Each row below holds a small network's activations on one record, seen along a few directions.
Each row is followed by the record's values for the fields POZ, GEGE, KOBEM, DER, REGI, SUDE.
A field that a record lacks is written missing.
Other fields move the rows too, some of them a lot.
Strong random noise was added to every row along 11 fixed directions; ignore it. To show where, here is one row again and again, with new noise each time:
157	88	100	-373	-139	134	349	-49	247	271	-88	229	-202	-213	-132	434	319	418	-33	161	126	-101	-858	-83	156
4	218	258	-513	-175	-20	258	-49	352	6	160	-309	-106	-696	-162	181	314	-27	-128	281	-155	286	-240	492	288
142	222	449	-35	-166	10	366	-109	-195	115	-34	354	-655	161	13	-141	434	397	55	-196	166	12	-310	5	-131
102	46	-27	-68	-26	-79	150	-252	-157	-92	222	-143	385	-141	-152	172	-139	-75	387	-2	-246	-5	405	292	-68
62	-385	513	356	16	-296	81	36	-146	81	-31	-161	-534	42	-3	-220	-114	-101	-44	-247	90	85	219	284	-271
-110	11	-44	-325	-107	117	330	235	109	156	-261	32	-198	-177	-168	34	430	-49	4	-267	316	-307	-594	-116	246
162	-184	-34	-101	179	-429	-24	-91	199	49	269	-42	-3	414	401	-145	-309	-382	-16	10	-172	-417	349	-122	-371
139	214	215	-78	347	-59	-109	-113	-32	143	81	121	-202	253	83	329	-219	-4	-37	-178	76	-348	-194	-183	-103
54	340	-127	99	84	-37	73	-350	684	-230	281	-162	94	-123	157	-149	69	-387	-616	403	31	415	-51	53	118
-72	326	223	445	61	34	-154	-129	265	7	29	-166	-208	294	-23	-282	142	-510	-507	-366	331	-1	-374	-351	161
-44	166	-6	172	448	-212	400	-80	141	-237	-116	234	-343	70	48	-142	-262	172	26	82	44	-46	288	346	-410
4	-185	-123	171	-31	267	96	-29	-248	98	-64	-64	176	-66	-295	308	48	-168	115	-414	417	-201	-267	-181	242
-19	182	334	298	176	-207	174	-51	359	71	-213	46	-357	99	-137	-68	-96	146	-153	1	-10	-14	-398	88	-203

-67	76	432	-22	134	-168	-488	63	29	140	235	-405	-164	128	141	-40	-130	-525	-188	-267	-147	-244	98	-60	2
POZ=les GEGE=sot KOBEM=biga DER=lav REGI=val SUDE=borez
156	-153	431	42	-463	-102	227	-110	87	63	-69	173	-499	-37	212	-582	801	275	-215	172	-30	737	-47	256	-83
POZ=les GEGE=sot KOBEM=biga DER=lav REGI=val SUDE=borez
41	155	191	-177	175	44	-424	-61	-282	-31	286	-142	41	107	210	122	155	-321	-176	-209	7	188	351	-87	163
POZ=les GEGE=sot KOBEM=biga DER=lav REGI=val SUDE=borez
-80	228	580	-212	-217	-243	382	88	28	-28	309	51	-713	60	178	-290	250	218	11	-154	-57	-161	-62	292	-203
POZ=fuvek GEGE=sot KOBEM=vulot DER=lav REGI=val SUDE=logef
-2	-13	-50	33	-99	-83	-316	179	-244	37	-368	-169	456	130	-77	-204	183	-261	146	-170	-222	50	174	-205	85
POZ=fuvek GEGE=sot KOBEM=refe DER=lav REGI=zosez SUDE=logef
-169	521	-259	391	-290	187	113	-455	210	-226	468	-156	478	407	1	-487	58	-537	-2	-209	63	-181	62	-406	123
POZ=fuvek GEGE=lato KOBEM=biga DER=fupuf REGI=zosez SUDE=borez
119	67	114	-94	101	-212	-54	126	-93	-31	-100	282	-566	277	299	-326	-144	292	-106	176	-106	-116	27	14	-401
POZ=les GEGE=piz KOBEM=refe DER=lav REGI=val SUDE=logef
45	494	265	-314	-279	25	-26	-27	-179	162	-86	196	128	178	-107	-46	396	412	472	-155	-443	-134	-276	-89	-52
POZ=les GEGE=sot KOBEM=biga DER=lav REGI=val SUDE=borez
-229	593	147	181	-168	350	98	-113	-8	-67	-3	-108	-31	-177	-370	-86	232	-14	88	-232	141	1	-374	-42	315
POZ=fuvek GEGE=bufeb KOBEM=biga DER=fupuf REGI=zosez SUDE=borez
10	267	-158	-175	-87	160	-55	-334	139	-207	498	-324	85	-326	297	-185	115	-432	-302	245	42	344	339	79	228
POZ=fuvek GEGE=lato KOBEM=biga DER=fupuf REGI=zosez SUDE=borez
78	-365	56	380	-181	-22	78	-156	282	51	315	-30	-185	265	103	-14	-122	-85	-300	139	210	-8	-187	-166	-155
POZ=les GEGE=piz KOBEM=biga DER=lav REGI=val SUDE=borez
-159	-26	-53	-384	109	-41	-167	353	-272	18	-207	-251	193	-260	-231	169	-267	-77	392	-193	-156	-444	180	78	70
POZ=fuvek GEGE=piz KOBEM=biga DER=fupuf REGI=zosez SUDE=logef
213	-263	-82	-351	246	35	-565	115	4	241	7	-32	47	142	331	497	27	-253	-455	6	196	-52	-337	-568	296
POZ=fuvek GEGE=piz KOBEM=vulot DER=lav REGI=val SUDE=logef
-291	-73	-460	-78	-207	100	105	273	297	44	-374	-362	460	-153	-265	-475	198	-378	120	-196	3	-375	-313	-159	297
POZ=les GEGE=piz KOBEM=refe DER=lav REGI=missing SUDE=borez
-111	146	25	-408	-258	185	585	152	-185	-6	-137	312	-223	-407	-294	288	524	645	263	-6	140	71	-325	321	212
POZ=les GEGE=bufeb KOBEM=vulot DER=lav REGI=val SUDE=logef
239	-271	-196	-260	321	-89	-306	-70	-100	86	-176	119	245	81	252	218	-173	-1	79	49	-46	-28	261	-109	-61
POZ=les GEGE=bufeb KOBEM=biga DER=fupuf REGI=missing SUDE=logef
227	-111	385	97	26	-102	-44	-74	-284	226	43	68	-195	284	-54	107	-256	252	337	-229	-127	-266	-52	-53	-297
POZ=les GEGE=piz KOBEM=refe DER=fupuf REGI=missing SUDE=borez
18	-113	218	-435	-63	-86	-225	239	-153	166	-41	-299	-219	-366	131	8	-10	-28	-64	99	-199	101	67	295	54
POZ=fuvek GEGE=lato KOBEM=refe DER=lav REGI=val SUDE=borez
-77	-324	-155	415	735	-134	-290	269	-17	-46	-839	104	-201	129	123	-210	-239	-77	-262	-133	299	334	406	9	-252
POZ=les GEGE=lato KOBEM=biga DER=fupuf REGI=missing SUDE=borez
56	-343	418	130	269	18	-481	43	144	208	-83	-490	-102	-374	-80	425	-423	-167	-214	34	-68	160	-131	213	177
POZ=fuvek GEGE=bufeb KOBEM=biga DER=lav REGI=zosez SUDE=borez
-104	370	533	67	736	-214	-743	186	-35	108	-418	-224	-329	240	37	50	-258	-317	-190	-374	-102	-43	106	15	-47
POZ=les GEGE=bufeb KOBEM=biga DER=lav REGI=val SUDE=borez
-10	-112	-202	22	108	198	-27	-46	93	-76	9	-86	89	-206	-37	251	24	-190	-233	-60	333	133	7	-28	192
POZ=les GEGE=lato KOBEM=biga DER=fupuf REGI=val SUDE=logef
-157	-399	306	-333	-194	-85	3	252	112	249	475	-557	-370	-134	44	42	-240	-472	95	-380	42	-886	-174	40	62
POZ=les GEGE=piz KOBEM=biga DER=lav REGI=val SUDE=borez
-121	496	48	-491	174	-48	-393	241	323	56	-172	-178	83	48	144	-141	244	-483	-276	-117	-180	-119	-359	-186	257
POZ=les GEGE=sot KOBEM=refe DER=lav REGI=val SUDE=borez
-246	466	-241	52	882	69	-142	256	-240	-343	-589	290	91	220	-61	85	-226	-34	28	-288	140	14	376	91	-160
POZ=les GEGE=sot KOBEM=refe DER=lav REGI=val SUDE=borez
-129	-144	-93	130	283	-37	9	10	259	-302	-75	-244	165	-494	-104	44	15	-205	-330	212	113	576	263	365	154
POZ=les GEGE=sot KOBEM=biga DER=fupuf REGI=missing SUDE=logef
79	-5	470	72	297	-221	76	-3	361	129	273	72	-552	-349	40	448	-314	322	-436	413	89	325	-143	467	-134
POZ=les GEGE=posi KOBEM=vulot DER=fupuf REGI=missing SUDE=borez
-21	167	12	181	338	130	-348	-54	97	-18	206	-9	-215	125	158	194	-330	-313	-469	-76	374	-55	-92	-210	50
POZ=les GEGE=posi KOBEM=biga DER=fupuf REGI=val SUDE=borez
-312	630	118	-172	188	-145	-111	298	304	-65	-325	-186	-9	-169	-212	-229	-56	-114	-95	53	-242	-18	-204	148	67
POZ=fuvek GEGE=posi KOBEM=refe DER=fupuf REGI=zosez SUDE=borez
61	-576	-230	53	-505	-235	130	87	88	-124	-45	-198	373	-221	40	-452	383	-180	54	233	-295	502	395	238	12
POZ=les GEGE=sot KOBEM=vulot DER=lav REGI=val SUDE=logef
22	185	144	-319	-32	-33	135	-134	404	-122	392	-252	-50	-331	122	-27	108	-157	-123	173	-39	23	-41	371	96
POZ=les GEGE=sot KOBEM=biga DER=lav REGI=missing SUDE=logef
166	147	-75	-223	-379	-64	108	-130	-315	-84	-119	100	365	-101	-51	-286	335	258	451	191	-531	510	402	255	-136
POZ=les GEGE=lato KOBEM=refe DER=fupuf REGI=val SUDE=borez
-137	-344	94	68	-105	-428	-7	288	-79	-31	37	-140	100	92	-17	-220	-29	-297	80	-203	-172	-49	479	144	-153
POZ=les GEGE=bufeb KOBEM=vulot DER=fupuf REGI=val SUDE=logef
-274	138	198	704	-157	-37	223	168	-6	51	-338	59	-150	257	-416	-382	35	164	110	-373	128	-310	-536	-158	-115
POZ=fuvek GEGE=sot KOBEM=refe DER=lav REGI=zosez SUDE=logef
-289	185	285	-118	-133	-221	20	299	-38	-89	-115	-355	-352	-237	-98	-625	295	-233	16	-169	-272	99	235	382	34
POZ=les GEGE=bufeb KOBEM=refe DER=lav REGI=val SUDE=borez
33	-27	-314	392	125	220	-307	40	-66	84	-369	200	307	159	-270	342	-267	225	-72	-22	172	-69	-432	-484	9
POZ=les GEGE=piz KOBEM=biga DER=fupuf REGI=val SUDE=logef
127	-196	228	-623	350	-402	-651	370	152	422	-447	-133	-66	90	276	265	-132	-63	-94	39	-367	-308	-139	-142	-82
POZ=les GEGE=bufeb KOBEM=biga DER=lav REGI=val SUDE=logef
-35	21	205	222	-193	5	-216	-121	-125	-47	265	-388	337	39	-133	-84	-95	-466	94	-300	-73	-75	178	-112	133
POZ=fuvek GEGE=sot KOBEM=biga DER=fupuf REGI=zosez SUDE=logef
122	651	172	-393	337	-231	-620	-46	368	100	-324	54	334	423	362	-55	182	-115	-218	246	-619	230	-45	-366	-27
POZ=fuvek GEGE=sot KOBEM=biga DER=lav REGI=zosez SUDE=borez
322	18	94	-218	-95	-235	-28	-397	570	182	160	-156	508	-157	-22	244	-175	218	138	616	-700	254	-144	314	-38
POZ=les GEGE=posi KOBEM=refe DER=lav REGI=missing SUDE=borez
99	344	29	-209	-63	201	-323	-99	-32	-36	-74	-117	123	-183	85	36	218	-76	-152	122	-66	264	-46	-94	292
POZ=fuvek GEGE=bufeb KOBEM=biga DER=lav REGI=zosez SUDE=logef
-128	712	366	-20	-324	-72	-113	17	318	46	-361	-104	-133	-94	-203	-545	495	183	-135	259	-397	408	-455	-64	77
POZ=fuvek GEGE=piz KOBEM=biga DER=fupuf REGI=zosez SUDE=borez

Which values does each new row have?
-45	-72	226	-10	-35	-301	70	180	-260	90	-456	-81	-147	152	-109	-480	221	192	557	-312	-315	-48	220	190	-229
POZ=les GEGE=piz KOBEM=vulot DER=lav REGI=missing SUDE=borez
32	687	-198	-363	58	275	80	-167	234	-187	151	263	2	-63	178	68	354	61	-377	244	27	99	-290	-167	219
POZ=les GEGE=sot KOBEM=refe DER=lav REGI=val SUDE=logef
-53	110	-492	-645	-16	73	178	106	53	-145	300	-40	161	-196	199	-106	-28	-221	51	235	-23	-356	213	-61	104
POZ=fuvek GEGE=piz KOBEM=refe DER=fupuf REGI=zosez SUDE=borez
341	-365	249	248	-274	139	-6	-283	-510	105	775	-67	-502	307	261	-74	-99	-94	-75	-164	349	-233	254	-177	-140
POZ=les GEGE=piz KOBEM=refe DER=lav REGI=missing SUDE=borez
84	-410	790	349	249	-18	-392	97	85	363	-274	-141	-737	-142	-1	172	-234	119	-434	-110	209	228	-555	11	23
POZ=fuvek GEGE=sot KOBEM=biga DER=fupuf REGI=zosez SUDE=borez
-107	194	-297	-219	201	5	-137	100	490	-25	-240	-208	82	-133	-9	-124	-20	-181	-267	257	-130	-60	-385	-109	132
POZ=les GEGE=piz KOBEM=refe DER=lav REGI=val SUDE=borez
1	-385	-590	-97	-49	172	443	38	-101	-45	-9	112	166	-90	93	11	-126	108	201	127	204	-257	153	9	-62
POZ=fuvek GEGE=lato KOBEM=refe DER=lav REGI=zosez SUDE=borez
192	-166	-208	120	305	-96	-200	-10	135	-81	-476	215	49	54	201	-115	-46	285	-185	414	-88	596	224	103	-254
POZ=les GEGE=piz KOBEM=biga DER=lav REGI=val SUDE=borez
92	-34	243	257	12	-210	-88	48	480	202	-132	-70	-38	77	-67	72	-110	130	-333	239	-173	18	-491	-81	-118
POZ=les GEGE=sot KOBEM=refe DER=lav REGI=missing SUDE=logef
271	-812	-191	-69	276	-90	-92	104	240	157	-32	12	92	-254	193	491	-346	110	-193	363	152	188	-9	89	-132
POZ=les GEGE=sot KOBEM=biga DER=fupuf REGI=missing SUDE=borez
118	-255	-108	-30	416	47	-61	84	-284	-102	-354	66	228	-222	-61	261	-72	190	234	-49	-54	368	526	320	20
POZ=les GEGE=sot KOBEM=vulot DER=lav REGI=missing SUDE=borez
-28	-61	181	-358	-18	84	393	-57	-111	-10	-31	-41	-538	-302	147	-157	258	244	277	-67	52	-38	12	377	-11
POZ=fuvek GEGE=lato KOBEM=biga DER=lav REGI=zosez SUDE=borez
-110	518	101	209	490	2	-317	-174	-116	-213	-133	-134	304	39	-315	284	-385	67	189	-78	-281	208	213	182	14
POZ=les GEGE=piz KOBEM=vulot DER=lav REGI=val SUDE=borez
-45	365	28	296	404	284	-131	-144	175	-282	-75	-17	-3	-380	-153	258	-5	-35	-535	130	333	614	6	158	221
POZ=les GEGE=sot KOBEM=biga DER=fupuf REGI=missing SUDE=logef
-202	126	159	-95	99	-157	-49	369	-104	-69	-220	-31	102	-264	-324	271	62	6	41	-120	-93	168	190	274	90
POZ=les GEGE=bufeb KOBEM=vulot DER=fupuf REGI=val SUDE=logef
273	-179	-27	-355	-85	328	-229	-109	-368	197	371	-127	71	-57	154	371	90	-242	-55	-197	281	-124	54	-173	346
POZ=les GEGE=posi KOBEM=refe DER=lav REGI=missing SUDE=borez
-2	439	262	19	196	-12	-23	-58	8	-98	248	272	-451	186	75	124	-193	316	-242	71	106	-90	-123	-53	-206
POZ=les GEGE=piz KOBEM=biga DER=fupuf REGI=val SUDE=logef
-58	109	304	-51	-55	115	238	4	13	-209	479	-224	-526	-532	-116	207	-163	82	-176	145	217	98	43	488	144
POZ=fuvek GEGE=piz KOBEM=vulot DER=lav REGI=zosez SUDE=logef
-163	-27	49	-9	123	-223	-89	453	-17	50	-843	-62	157	-39	-250	-348	227	-53	184	-311	-130	103	-71	107	-43
POZ=les GEGE=sot KOBEM=refe DER=fupuf REGI=missing SUDE=logef
-308	57	170	-533	-25	-57	216	382	346	93	340	-312	-367	-335	25	-6	-51	-313	-70	-142	97	-682	-284	116	154
POZ=fuvek GEGE=sot KOBEM=biga DER=fupuf REGI=zosez SUDE=borez
-123	816	164	-131	112	-45	-252	-325	548	-233	513	-451	305	-82	126	-63	-89	-521	-381	196	-314	24	44	34	226
POZ=fuvek GEGE=sot KOBEM=biga DER=lav REGI=zosez SUDE=logef
